A small network was trained on invented records. Each row is its activation on one of them, seen along a few directions.
After each row come some of the record's fields: N, P, S, F, Y, G, Z, E.
A field that a record lacks is written none.
The largest differences between rows may come from other fields.
(in the rows, 500 means zero)
Strong random noise was added to every row along 3 fixed directions; ignore it. To show where, here is one row again and again, with new noise each time:
[619 564 293 511 401 605 596 688 579 544 435 560 825 527 363 282 689 558
 444]
[439 668 650 565 702 280 559 731 448 411 402 149 580 486 446 632 709 437
 497]
[539 563 441 516 514 496 577 679 542 505 452 438 702 523 410 412 659 504
 472]
[501 441 610 490 357 507 446 757 660 295 539 327 650 475 263 702 714 350
 542]
[537 481 351 470 573 574 642 535 533 688 510 669 648 598 549 193 485 581
 450]

[676 552 401 554 384 511 523 667 554 363 407 437 820 412 289 410 705 495
 407] -> {N: n2, P: p2, S: s2, F: none, Y: y2, G: none, Z: z1, E: e4}
[575 717 279 526 133 516 432 627 404 313 385 404 541 441 477 710 699 580
 521] -> {N: n2, P: p1, S: s1, F: none, Y: y2, G: none, Z: z2, E: e2}
[364 276 557 344 426 525 450 345 588 526 601 646 201 594 662 575 256 425
 599] -> {N: n2, P: p3, S: s1, F: none, Y: y2, G: none, Z: z1, E: e2}
[392 274 766 544 436 443 344 650 538 258 519 369 370 487 371 859 567 290
 651] -> {N: n1, P: p1, S: s2, F: none, Y: y2, G: none, Z: z1, E: e4}
[533 481 541 437 338 461 519 433 583 384 540 444 492 487 410 583 497 429
 436] -> {N: n2, P: p2, S: s1, F: none, Y: y2, G: none, Z: z1, E: e4}
[627 354 263 464 192 727 451 556 650 422 518 690 761 505 319 307 602 503
 420] -> {N: n2, P: p3, S: s2, F: none, Y: y2, G: none, Z: z1, E: e4}
[588 448 504 528 389 529 501 467 592 534 584 507 646 458 493 493 504 480
 393] -> {N: n2, P: p2, S: s2, F: none, Y: y2, G: none, Z: z2, E: e4}
[575 699 470 491 723 373 507 426 325 614 372 378 482 536 624 438 434 645
 429] -> {N: n2, P: p1, S: s1, F: none, Y: y1, G: g1, Z: z2, E: e2}
[538 440 477 462 427 587 600 495 535 455 547 591 514 524 455 458 526 483
 507] -> {N: n2, P: p2, S: s1, F: f2, Y: y2, G: none, Z: z1, E: e4}
[437 653 462 420 688 336 590 372 352 704 497 561 370 565 734 324 327 660
 510] -> {N: n2, P: p1, S: s1, F: none, Y: y1, G: g2, Z: z1, E: e2}
[494 303 531 520 492 584 487 375 587 600 727 750 468 585 588 312 267 487
 556] -> {N: n1, P: p1, S: s2, F: f5, Y: y2, G: none, Z: z1, E: e4}
[400 568 529 464 350 517 472 237 486 507 569 616 307 597 557 495 273 491
 546] -> {N: n1, P: p1, S: s1, F: f5, Y: y1, G: g2, Z: z1, E: e2}
[346 670 410 539 677 401 525 541 264 461 430 463 224 409 671 661 587 632
 502] -> {N: n2, P: p1, S: s2, F: f2, Y: y1, G: g2, Z: z2, E: e4}
[563 526 438 533 453 633 582 398 600 580 506 609 745 478 431 307 411 559
 436] -> {N: n1, P: p2, S: s2, F: f5, Y: y2, G: none, Z: z2, E: e4}
[353 293 754 516 661 427 440 556 475 544 557 509 262 542 555 596 425 396
 596] -> {N: n1, P: p1, S: s2, F: none, Y: y1, G: g2, Z: z1, E: e4}
[573 317 270 432 387 761 591 486 524 584 574 905 510 608 540 241 482 615
 559] -> {N: n2, P: p1, S: s1, F: f2, Y: y2, G: none, Z: z1, E: e2}
[446 100 675 404 316 668 315 560 757 360 838 632 397 497 346 648 466 262
 633] -> {N: n2, P: p3, S: s2, F: f2, Y: y1, G: g2, Z: z1, E: e4}
[452 648 565 483 690 237 567 362 456 581 428 306 395 534 628 555 421 474
 489] -> {N: n2, P: p3, S: s1, F: none, Y: y2, G: none, Z: z1, E: e2}
[554 440 500 467 580 617 530 355 602 695 614 660 510 615 528 242 411 553
 471] -> {N: n2, P: p3, S: s1, F: f1, Y: y1, G: g2, Z: z1, E: e2}
[526 648 416 524 407 454 543 377 398 500 403 459 471 529 502 587 468 563
 455] -> {N: n1, P: p1, S: s1, F: none, Y: y2, G: none, Z: z2, E: e2}
[405 506 631 484 522 399 475 305 517 524 523 348 350 559 526 705 375 438
 474] -> {N: n1, P: p3, S: s1, F: none, Y: y2, G: none, Z: z2, E: e2}
[467 675 538 506 512 364 516 429 440 507 491 376 501 557 417 577 462 486
 413] -> {N: n1, P: p1, S: s1, F: none, Y: y1, G: g2, Z: z1, E: e2}
[490 756 546 524 741 274 632 420 331 647 400 369 427 510 650 349 464 582
 316] -> {N: n2, P: p2, S: s1, F: none, Y: y1, G: g2, Z: z1, E: e4}
[552 521 448 466 272 493 457 537 547 336 476 457 587 509 349 589 639 490
 474] -> {N: n2, P: p1, S: s1, F: none, Y: y2, G: none, Z: z1, E: e2}
[457 739 527 426 235 380 397 415 414 269 421 255 399 443 480 867 608 450
 519] -> {N: n2, P: p1, S: s1, F: none, Y: y1, G: g2, Z: z2, E: e2}
[482 459 494 478 388 457 469 509 562 413 503 428 574 471 404 540 588 436
 482] -> {N: n2, P: p3, S: s2, F: none, Y: y2, G: none, Z: z1, E: e4}
[400 400 554 336 459 574 431 161 544 624 616 626 187 612 749 471 196 522
 438] -> {N: n2, P: p3, S: s1, F: none, Y: y1, G: g2, Z: z2, E: e2}
[506 341 536 353 407 559 400 382 512 544 654 563 294 560 561 597 358 520
 559] -> {N: n2, P: p1, S: s1, F: none, Y: y1, G: g1, Z: z2, E: e2}
[671 526 247 477 329 673 580 480 638 501 505 684 697 535 395 305 572 513
 434] -> {N: n2, P: p3, S: s1, F: f2, Y: y2, G: none, Z: z1, E: e2}
[557 479 432 560 410 549 525 498 676 479 517 545 686 455 377 401 509 487
 526] -> {N: n1, P: p3, S: s2, F: f3, Y: y2, G: none, Z: z1, E: e4}
[609 764 413 492 369 427 560 513 534 463 393 265 765 422 412 528 599 572
 363] -> {N: n2, P: p2, S: s1, F: none, Y: y2, G: none, Z: z2, E: e4}
[500 369 475 547 535 639 514 557 467 674 494 691 570 504 505 368 473 490
 505] -> {N: n1, P: p2, S: s2, F: none, Y: y1, G: g2, Z: z2, E: e4}
[536 403 356 489 354 681 425 506 530 417 495 752 347 520 459 440 394 597
 561] -> {N: n1, P: p1, S: s1, F: f5, Y: y1, G: g2, Z: z1, E: e2}
[325 336 482 327 452 567 436 202 474 577 689 628 125 638 800 570 115 498
 469] -> {N: n2, P: p3, S: s1, F: none, Y: y2, G: none, Z: z2, E: e2}
[706 403 469 459 446 608 486 572 678 582 564 642 734 514 379 297 485 467
 359] -> {N: n2, P: p2, S: s1, F: none, Y: y1, G: g2, Z: z1, E: e4}
[480 256 461 411 405 704 416 593 560 410 604 726 351 548 496 510 499 514
 658] -> {N: n2, P: p1, S: s1, F: f2, Y: y1, G: g2, Z: z1, E: e2}
[486 449 751 564 605 443 449 765 494 335 456 262 574 362 282 761 655 394
 648] -> {N: n1, P: p2, S: s2, F: f3, Y: y1, G: g1, Z: z2, E: e4}
[454 135 639 525 512 581 420 787 649 409 672 635 486 474 417 648 600 421
 687] -> {N: n2, P: p1, S: s2, F: f2, Y: y2, G: none, Z: z1, E: e4}
[613 722 314 530 384 597 493 362 597 560 451 629 751 541 370 397 475 570
 346] -> {N: n1, P: p1, S: s1, F: f5, Y: y1, G: g2, Z: z2, E: e2}
[514 211 588 534 470 580 441 687 628 414 690 641 565 517 406 559 576 354
 611] -> {N: n2, P: p1, S: s2, F: f2, Y: y2, G: none, Z: z1, E: e4}
[612 617 275 486 307 694 525 346 583 522 461 543 617 568 517 377 450 614
 422] -> {N: n2, P: p3, S: s1, F: f3, Y: y2, G: none, Z: z2, E: e2}
[620 693 205 415 179 570 529 277 522 529 420 523 601 512 513 454 502 589
 391] -> {N: n2, P: p3, S: s1, F: none, Y: y2, G: none, Z: z2, E: e2}
[501 530 156 428 450 649 547 476 279 688 341 681 416 509 712 251 525 685
 572] -> {N: n2, P: p3, S: s2, F: none, Y: y1, G: g1, Z: z2, E: e4}
[554 557 369 414 306 536 556 293 509 529 483 527 502 512 553 499 437 535
 433] -> {N: n2, P: p2, S: s1, F: none, Y: y2, G: none, Z: z2, E: e4}
[503 625 477 497 285 435 377 513 505 299 498 206 533 415 425 736 609 435
 467] -> {N: n2, P: p3, S: s2, F: none, Y: y2, G: none, Z: z2, E: e4}
[333 296 594 398 628 532 536 516 487 550 608 649 183 503 644 506 402 514
 711] -> {N: n2, P: p2, S: s1, F: f2, Y: y1, G: g2, Z: z1, E: e4}

Here are new rows. What are their fields?
[577 388 396 466 446 636 515 376 457 655 526 701 527 498 481 355 369 534
 481] -> {N: n1, P: p2, S: s2, F: none, Y: y1, G: g1, Z: z2, E: e4}
[394  13 861 401 348 607 359 431 823 394 780 577 391 480 342 818 295 249
 613] -> {N: n1, P: p2, S: s2, F: none, Y: y2, G: none, Z: z2, E: e4}
[442 432 403 467 774 450 624 422 375 754 432 739 410 588 803 182 327 651
 530] -> {N: n2, P: p1, S: s2, F: none, Y: y2, G: none, Z: z1, E: e4}
[484 630 440 426 605 386 592 170 381 672 484 532 364 594 774 419 300 633
 411] -> {N: n2, P: p1, S: s1, F: none, Y: y2, G: none, Z: z2, E: e2}
[393 423 649 372 447 446 506 192 515 496 628 463 262 548 651 651 275 447
 440] -> {N: n2, P: p2, S: s1, F: none, Y: y2, G: none, Z: z2, E: e4}
[459 594 405 522 695 391 611 338 408 773 483 536 469 522 804 306 346 633
 409] -> {N: n2, P: p3, S: s2, F: none, Y: y2, G: none, Z: z2, E: e4}
[592 499 451 428 447 558 506 495 601 582 473 640 602 499 498 381 462 480
 451] -> {N: n2, P: p2, S: s1, F: none, Y: y1, G: g2, Z: z1, E: e4}
[721 565 400 578 232 607 511 576 650 439 429 409 957 408 175 447 690 505
 364] -> {N: n1, P: p2, S: s2, F: none, Y: y2, G: none, Z: z2, E: e4}
[453 468 459 557 736 504 596 626 380 510 409 515 404 503 616 429 596 481
 564] -> {N: n2, P: p3, S: s2, F: f2, Y: y2, G: none, Z: z1, E: e4}
[434 422 707 494 640 356 458 388 531 517 570 476 394 522 491 579 351 411
 481] -> {N: n1, P: p1, S: s2, F: none, Y: y1, G: g2, Z: z1, E: e4}
[382 325 658 533 260 509 350 646 606 257 542 347 455 395 293 924 598 338
 648] -> {N: n1, P: p3, S: s2, F: none, Y: y2, G: none, Z: z2, E: e4}
[432 376 622 390 571 570 487 350 603 521 646 595 282 509 603 617 357 454
 485] -> {N: n2, P: p2, S: s1, F: f2, Y: y1, G: g2, Z: z2, E: e4}
[541 631 500 520 384 436 509 467 461 376 422 289 629 411 436 606 645 492
 399] -> {N: n2, P: p2, S: s2, F: none, Y: y2, G: none, Z: z2, E: e4}
[455 554 499 471 736 413 538 282 317 740 545 409 339 540 724 348 317 592
 484] -> {N: n2, P: p3, S: s2, F: none, Y: y1, G: g1, Z: z2, E: e4}
[448 255 648 369 236 678 371 249 620 456 778 673 297 604 447 689 208 377
 674] -> {N: n1, P: p1, S: s1, F: f5, Y: y1, G: g1, Z: z2, E: e2}
[538 476 634 581 679 406 502 654 576 434 559 295 632 465 379 552 665 375
 487] -> {N: n2, P: p3, S: s2, F: f2, Y: y2, G: none, Z: z1, E: e4}
[576 982 391 579 694 237 643 371 287 624 238 209 663 510 626 409 569 706
 338] -> {N: n2, P: p1, S: s1, F: none, Y: y2, G: none, Z: z2, E: e2}
[593 198 579 385 263 685 412 569 781 484 693 744 620 439 313 417 454 392
 489] -> {N: n2, P: p2, S: s2, F: none, Y: y1, G: g2, Z: z1, E: e4}
[490 326 513 515 651 515 590 537 533 687 582 668 615 522 503 248 354 545
 468] -> {N: n1, P: p2, S: s2, F: none, Y: y2, G: none, Z: z1, E: e4}
[364 511 547 483 580 402 508 282 430 604 524 520 316 547 576 476 325 442
 475] -> {N: n1, P: p3, S: s2, F: none, Y: y1, G: g2, Z: z1, E: e4}
[465 274 612 421 662 529 618 282 647 670 760 741 353 606 656 375 190 407
 456] -> {N: n2, P: p2, S: s1, F: f2, Y: y2, G: none, Z: z1, E: e4}
[348 164 738 387 508 557 404 480 600 499 660 669 275 498 588 579 347 351
 671] -> {N: n2, P: p2, S: s2, F: none, Y: y1, G: g2, Z: z1, E: e4}
[530 620 380 437 449 579 577 386 529 550 472 553 539 469 532 469 517 598
 423] -> {N: n2, P: p2, S: s1, F: f2, Y: y1, G: g2, Z: z2, E: e4}
